zovu: [ 82  92 120  99]
led: [161 119 120  84]
loril: [ 94  83 162 161]
common led loril:   [161]
common loril led:   [161]
common zovu led:   [120]
common led zovu:   [120]
which: [161 119 120  84]  led
which: [ 82  92 120  99]  zovu

zabit: [127 133 104 143 131 134 137 147 143 103]
mut: [129 125 120 137 153 145 133 137 136 125]
kazav: [174 165 126 153 126 106 101 113 115 125]
likal: [130 173 130  90 153 121 117 122 149 143]
zikig: [124 115  97 129 108 134 148 152 149 116]
mipi: [127 166 120 112 106 105 110 125 121 117]
Geg: [130 173 144  90 153 134 117 122 112 143]
Rumo: [130 175 137  94 132 110 111 120 112 133]
kez: [126 107 101 157 113 138 140 148 148 102]
zetoz: [128 175 123 110  97 100 111 124 118 116]
common likal zabit:   [143]
which: [130 173 144  90 153 134 117 122 112 143]  Geg
common zikig likal:   [149]
common likal kazav:   [153]
common mut zikig:   [129]

kupa: [112 129 152 146 147  87 133 138 132 127 112 128 121 112 144 111 103 137
 149]
tezuz: [123 139 106 128 122 101 118 128 130 138 116 161 112 138 109 137 113 118
 140]
tafog: [139  98 164 121 133 136 127 123 139 124 151 139 139 131 148 140 125 157
 128]
which: [112 129 152 146 147  87 133 138 132 127 112 128 121 112 144 111 103 137
 149]  kupa
which: [123 139 106 128 122 101 118 128 130 138 116 161 112 138 109 137 113 118
 140]  tezuz
which: [139  98 164 121 133 136 127 123 139 124 151 139 139 131 148 140 125 157
 128]  tafog

genug: [127 126 125 117 127 126 119 131 147 138 136 132 122 118 122]
gileb: [101 128 123 120 114 122 117 123 130 116 111 133 137 118 147]
bagi: [130 134 150 127 129 121 145 131 128 135 129 133 123 128 127]
ferip: [134 142 128 130 134 121 143 155  87 128 126 122 157 129 130]
meze: [133 113 119 127 129 147 137 145 110 131 125 125 140 151 105]
Posu: [110 133 121 132 113 109 121 129 132 126 125 133 138 139 136]
giv: [125 126 109 126 131 133 101 147 119 136 140 130 137 120 147]
fer: [117 124 118 137 118 135 129 120 135 116 126 126 119 136 121]
nar: [133 137 100 133 135 130 136 125 132 130 130 125 116 130 135]
gaf: [148 130 108 141 142 125 136 126 130 132 125 124 135 139 139]
sazi: [147 150 114 131 131 138 145 133 154 137 132 127 102 132 123]
Todug: [125 126 109 126 131 133 101 147 119 136 140 127 117 134 127]
which: [125 126 109 126 131 133 101 147 119 136 140 130 137 120 147]  giv
common Posu gileb:   [133]
which: [133 113 119 127 129 147 137 145 110 131 125 125 140 151 105]  meze
which: [147 150 114 131 131 138 145 133 154 137 132 127 102 132 123]  sazi

